These are the activations of a small neural network, seen along a few directions. Each row is one input.
Each table varies a few parts of the input and shows all the possible inputs, shuffled.
Descriptions start from the smaller parts, as in this example, which fits no table here: one of 2 separate values, together with either a single point or one of 11 places around a ring or (one of 4 places along a line, together with one of 8 places around a ring).
Shared parts are said once, and a part with two or three values counts as separate values.

Rows:
x1: [ -1  -6   2  19  -2  -7 -10  17  17  13   6  -1]
x2: [ 14   5  -5 -16  -8   3  12  -9  -9  -2   0   0]
x3: [-14  14 -12  12  20  17  11  25 -19   6 -20  13]
x4: [  5  13   4  -6  -1  -3 -10 -20 -15 -11 -10   0]
x5: [ 11   4   1  -3  -7   7  -7 -20 -16 -11  -6   6]
x6: [  3  -9  -7 -19  -7  -4   4  -9 -14  -7  -1   8]
x7: [ -1 -13 -10 -14 -11  -4   9  -9  -9  -7 -11  -3]
x8: [  6  -1  -9   0  -9   4   7 -22  -6  -1 -17  -1]
x9: [  9   2  -9  -7  -5   3   2 -22 -10  -2  -7   8]
x10: [-2 -4 -3 17  0 -9 -9 16 20  9  9  0]
x11: [ -2   1   8 -19   0  -8 -10  -9 -16 -16  -6   0]
x12: [-6 -5 11 18  5 -6  5 10 18  5 13  0]
x13: [-8 -3  4 15  5 -7  3 11 22  2 11  3]
x14: [-13  -2  13  11  -4   1   0  11  16  13  15  -4]
x15: [ 12   1  -7 -10 -11   2  17  -8  -6  -1  -8 -10]
x16: [ 11  16   9 -16  -1  -3   0  -8 -11 -11  -6  -7]
x17: [-4 -3 -2 16  3 -7 -6 16 22  5 10  1]
x18: [  5  -6   4 -19  -4   3  -5  -9 -12 -17  -3   6]
x19: [ 17   8   2 -15  -7   5   3  -7 -11  -9   1  -1]
x20: [ -7 -11 -10   2  45  20 -13  16 -17  16 -14 -11]
x21: [-14  -1   9  11  -2   1   2  11  15   8  18  -4]
x22: [-6 -3 -1 18  5 -5 -2 11 19  1 13  0]
x23: [-13   1   9   7  -3  -1  -3   9  20  16  14  -3]
Describe the family of inputs behind these rows.
Answer: either one of 2 separate values or one of 9 places along a line or (one of 3 separate values, together with one of 4 places along a line)
Which of the alternatives is x3?
Answer: one of 2 separate values

Rows:
x24: [ 20  19   8 -14  -4   8  -5 -28 -21 -33  -5   3]
x25: [  3 -13  14  13 -38 -26  15   1  53  12  46  -4]
x26: [ 19  20 -11 -16 -11  14  17 -20 -31   6 -18   2]
x27: [-20 -16  -3  16  22   2   8  28  17  24  -1  -9]
x28: [-21 -24  10  28  17  -6 -30  17  19   5  11   0]
x29: [ 17   9  15 -21   3   0 -20 -29 -27 -21  -3  -1]
x30: [-11  11 -14  31   2   4  10  22  23  23   2  10]
x31: [  9  -3 -30 -15   1   6  21 -22 -28  -6 -35   6]
x32: [-10  17  19  22   6  -3 -10  29  22  -3  25  -2]
x33: [-14  -5 -20  25  17   3  16  22  15  26   2   7]
x34: [ 13  26   4 -20 -17  11  12 -11 -29 -10 -16  -1]
x35: [  0 -10   7 -30   3  -1 -22 -18 -22 -22 -15   4]
x36: [-17  17   3  29   1   2  11  18  20  15  12   9]
x37: [-22 -23  -8  19  23  -6 -12  31  19   9   1   3]
x38: [-13   1  25  20  16 -12 -21  20  21   5  19   0]
x39: [ 30  -8   6 -28 -58 -16  13 -35   7 -18  18 -12]
x40: [  4 -11 -15 -29  10   4 -15 -20 -27 -11 -22  -2]
x41: [ 10  -7  -7 -32   7  16  12  -5 -32  -2 -22 -13]
Changing only one part turns x24 into x32. The same change can be made to x40. Which row results?
Answer: x37
Describe the family of inputs behind these rows.
Answer: one of 2 separate values, together with either a single point or one of 8 places around a ring

Rows:
x42: [  2  27  -7   1   3  11   3  -9 -21  -3 -22  10]
x43: [-16 -23  10  18   3 -14 -29  12  32  18  30  -6]
x44: [-7 22 -2 27 17  9  9 16  7  8 -5  2]
x45: [ -3 -16  -9 -25  10  11  -5   1 -21 -11  -9   2]
x46: [-22  -8  19   7  -6 -15  -8  28  33   9  24  -9]
x47: [ -9  -6  -3  24  27   2 -13  13   8  13  -9  -6]
x48: [ 16 -15   0 -31   0  -7 -14 -31 -17 -27 -16  -1]
x49: [-21 -19   9   8   0 -19 -16  23  32   8  27  -6]
x50: [ 26  23  11 -25 -24   3  10 -29 -26 -23  -1   5]
x51: [  8  12   2 -16  -1  13  10   9 -24  -4  -7   6]
x52: [  9   9 -10   8  11   7 -11  -9 -17  -3 -18  11]
x53: [  5 -11 -36  -5 -20   4  34 -15 -14  15 -24   5]
x54: [-15   6  26  14 -11  -3   5  25  32   5  32  -1]
x55: [ 21  27  -2 -19 -16   0   3 -36 -17 -28 -18   4]
x56: [ -7  -4  -2 -27  12   8   7   5 -26  -6 -13   3]
x57: [ 19  12  16 -35 -20   1  14 -21 -28 -29  -5   0]
x58: [-9 11  8  8 15  3 16 32  5  5  1 -4]
x59: [ 19  12   2 -14  -5  -4  -6 -41 -16 -28 -18   4]
x60: [-4 23  4 16  9 11 12 19  0 18  9 -2]
x61: [ -6 -12  12  31   4 -14 -27  11  37  17  27  -1]
x62: [ -8   3  13  37  -2 -12 -18   9  38   9  21   2]
x63: [-13 -18  -6  -2  25   6  -1  24   4   5   7  -9]
x64: [ -8   7  -3  32  20   9 -11  12  11  11  -4  -3]
x65: [ 26 -13 -24 -25 -45   3  30 -43 -10  -7 -10   0]
x66: [ 15  -5   8 -44  -9  -4   5 -19 -25 -28  -7  -2]
x67: [ 17  -2   5 -22  -9   0 -21 -42 -21 -17 -12  -2]
x68: [  7  24   0  -7   3  14  17  -3 -28  -4  -8  12]
x69: [  0 -22 -17  26 -32 -12  22   8  43  32  30   1]
x70: [  4  -6  -7  -2  13  12 -16 -13 -18   0 -17   6]
x71: [-20  18  13  37  -8 -13  -2  12  35   7  19   0]
x72: [  8 -12   2 -41 -14  -7  -9 -25 -22 -29 -13 -10]
x73: [  3 -18 -13  -8  16  -2 -15  -1 -23  -1 -15   5]
x74: [-14  19  20  25  -9 -10   3  19  34  11  26   3]
x75: [-15  -4   0  -3  26  -1   7  32   4   9  -2  -8]
x76: [-10 -20  -6  12  26   8 -20  16   7  19   4  -9]
x77: [  0 -18 -33  22 -10   1  34  13  13  30  -4  -3]
Describe the family of inputs behind these rows.
Answer: one of 4 places along a line, together with either a single point or one of 8 places around a ring
Changing only the place on the line of 4 turns x67 into x61. The same change can be made to x57. Which row results?
Answer: x54
List by row number the other rows that have the place on the line of 4 in common with x75.
Answer: x44, x47, x58, x60, x63, x64, x76, x77
A walk changes only the place on the ring of 8. It starts at x45 and steps to x73. List the rest of the walk in order.
Answer: x70, x52, x42, x68, x51, x56

Rows:
x78: [-8 10 10 19  1 -4 -2 13 21 10 18 -5]
x79: [-11   3   7  20   1  -7  -2  17  22   1  15   8]
x80: [-6  6  7 24  3 -7 -4  7 22 10 15 -2]
x81: [-17   2   0  19  10   1   1  20  13   7   4   5]
x82: [ 12   2   1 -35   2   5 -10 -23 -34 -26 -20   5]
x83: [ 16   7   4 -35   3   8  -9 -25 -34 -20 -19  -6]
x84: [ 24   9  -9 -42 -24   7  19 -34 -39 -24 -24   3]
x85: [-15 -11  -9  14  17   4   2  25   8  11   2   3]
x86: [ 18   3   1 -28   4   6 -12 -30 -34 -19 -18  -2]
x87: [-14  -7  -4   9  17   4   6  28   7  15   3  -3]
x88: [ 15   0  -3 -29   2   3 -15 -28 -34 -23 -22   3]
x89: [-8 -4 -5 13 17  8  3 22  8 20  5 -7]
x90: [ 26   3 -17 -34 -22   4  10 -43 -36 -22 -27   8]
x91: [-7  2  4 26  0 -9 -8 11 23  7 14  7]
x92: [-5 -7 13 11 -7 -9 -2 11 29 13 24 -9]
x93: [-11   7  11  17  -1  -6   1  20  20   4  17   0]
x94: [ 27   7 -13 -35 -20   6  13 -46 -36 -18 -25   0]
x95: [-12 -14   8  13  -8 -13  -2  16  29   3  19   0]
x96: [ -9 -10  14   9  -9 -11   1  18  28   7  22  -4]
x97: [-13   5   5  19   7   4   4  25   9   9   5   0]
x98: [-13 -13 -13  19  18   1  -3  18  10  17   1   1]
x99: [ 13   5   6 -37   1   5  -6 -20 -35 -23 -18   0]
x100: [ -5 -10   8  16  -5 -13  -5   6  31  13  22  -8]
x101: [ 27  11 -10 -41 -22   9  17 -40 -37 -19 -24  -2]
x102: [ -8 -15   3  19  -7 -14  -7   9  30   8  19  -1]
x103: [ -7  -8 -10  19  20   4   1  16   9  19   1  -7]
x104: [-8  8  6 19  7  6  1 17 13 17  8 -3]
x105: [ 21   5 -13 -40 -23   5  16 -38 -37 -26 -26   9]
x106: [-11   1  -3  28   8   1  -4  15  14  13   4   7]
x107: [-9  5  0 25 10  2 -2 12 12 16  6 -2]
Describe the family of inputs behind these rows.
Answer: one of 5 places around a ring, together with either one of 2 separate values or one of 4 places along a line
Changing only the place on the ring of 5 turns x92 into x96. The same change can be made to x104. Which row results?
Answer: x97
List by row number the other rows that have the place on the ring of 5 in common with x85.
Answer: x79, x81, x82, x95, x105
Which other rows does x103 become when the place on the line of 4 takes its other values? List them by row number.
Answer: x80, x100, x107
Which other rows does x99 become when the choice among 2 separate values takes its other values? List them by row number.
Answer: x84

Rows:
x108: [ 30   5 -17 -14 -35 -10  29 -28 -16 -10  -6   9]
x109: [ 21  28  -4   3 -30  -4  20 -30 -18 -14  -2  10]
x110: [ -6 -24 -43   3  14   2  17  17  -8  19 -24  -4]
x111: [  2 -38  10 -22  -9 -15 -23 -25   5 -11   9 -12]
x112: [  9   2 -27   6 -28  13  41  -8  -8  20 -15   5]
x113: [ -9 -28 -20  12 -13  -9  17   8  36  21   7   4]
x114: [  2  29  34 -17  -1  -2 -10 -19 -19 -35  -6   6]
x115: [ -4  -2  44  -5  -2 -16 -35  -3   9 -17  17  -1]
x116: [-12  32   4  18  24  21  13  14 -15  20 -13   1]
x117: [  0  28 -18  15 -20  21  34  -6  -2   4 -14  13]
x118: [ -3 -38 -13 -15  28  -6 -34   9  -5   2  -4  -3]
x119: [ 13 -11 -17 -28  20  20  -7  -4 -41 -10 -26   9]
x120: [  7 -27  -2 -39 -13 -14  -8 -25 -13 -23 -15  -4]
x121: [  0  -2 -36   7  13  16  21   9 -30  20 -31  10]
x122: [-11  22  19   0  30   7 -31  28 -11 -14  -5 -12]
x123: [  7 -34 -16 -28  21   7  -6   0 -22   0 -25 -18]
x124: [ -6 -25  21 -11   2 -22 -36 -13  20 -20  13  -2]
x125: [-20   8  14  32 -11  -6   7  30  39   9  22  10]
x126: [  4 -25  -9 -14 -29 -20   5 -13  34  -4  24  -1]
x127: [ 17  20   6 -24  -8  -1  -5 -31 -36 -32 -20   8]
x128: [ 8 36  5 24 -7 12 30  5 14 12 -1 -1]
x129: [ 19 -18 -18 -15 -40 -20  22 -20   1  -9   1   1]
x130: [ 22  -9   4 -32 -18   1  -4 -35 -32 -19 -19  -1]
x131: [-12  30  13  26 -14   6  19  19  19  16  16  -2]
x132: [ -3  20  41 -13  -4  -7 -20  -9 -11 -20  11  -9]
x133: [ -8 -31   4  -5  39  -3 -38  14   9  -6   8  -4]
x134: [-20 -34 -29  10  21   5   0  21  16  21   2  -2]
x135: [-23 -27  -9  25  33   3  -8  21  21  24  10   3]
x136: [  1  12  25   6 -24 -17  -8   0  35   2  37  -4]
x137: [ 19  40  15  -3 -21  -1  19 -17   9 -10  12  -1]
x138: [ 10  24  14  -8  36  21 -16   5 -24  -9  -9  -5]
x139: [  1 -22 -32   1 -25   2  37  -3   8  24  -7  -5]
x140: [-11   0  22   8  32  -6 -44  27   1  -8   4  -2]
x141: [-25  29   2  25  24   9  -4  37  -1  16   0  -3]
x142: [  4  15  -6 -11  29  23 -11 -11 -43 -16 -23   3]
x143: [  8 -20  14  11 -25 -20  -3 -17  36   4  34  -5]
x144: [ -4  22 -25  19  21  21  15   4 -33  15 -25   9]
x145: [-10 -20  -4  31 -11  -6   9   5  43  27  23  -5]
x146: [-19   1  12  29  27   3  -9  38  17  23  10   2]
x147: [ -1  33  23  -4 -24 -11   7   3  17 -14  26   1]
Describe the family of inputs behind these rows.
Answer: one of 5 places around a ring, together with one of 8 places around a ring
Changing only the place on the ring of 8 turns x109 into x143. The same change can be made to x142. Which row results?
Answer: x133
A walk changes only the place on the ring of 8. It starts at x132 and steps to x115. List the rest of the walk in order.
Answer: x124, x111, x120, x130, x127, x114
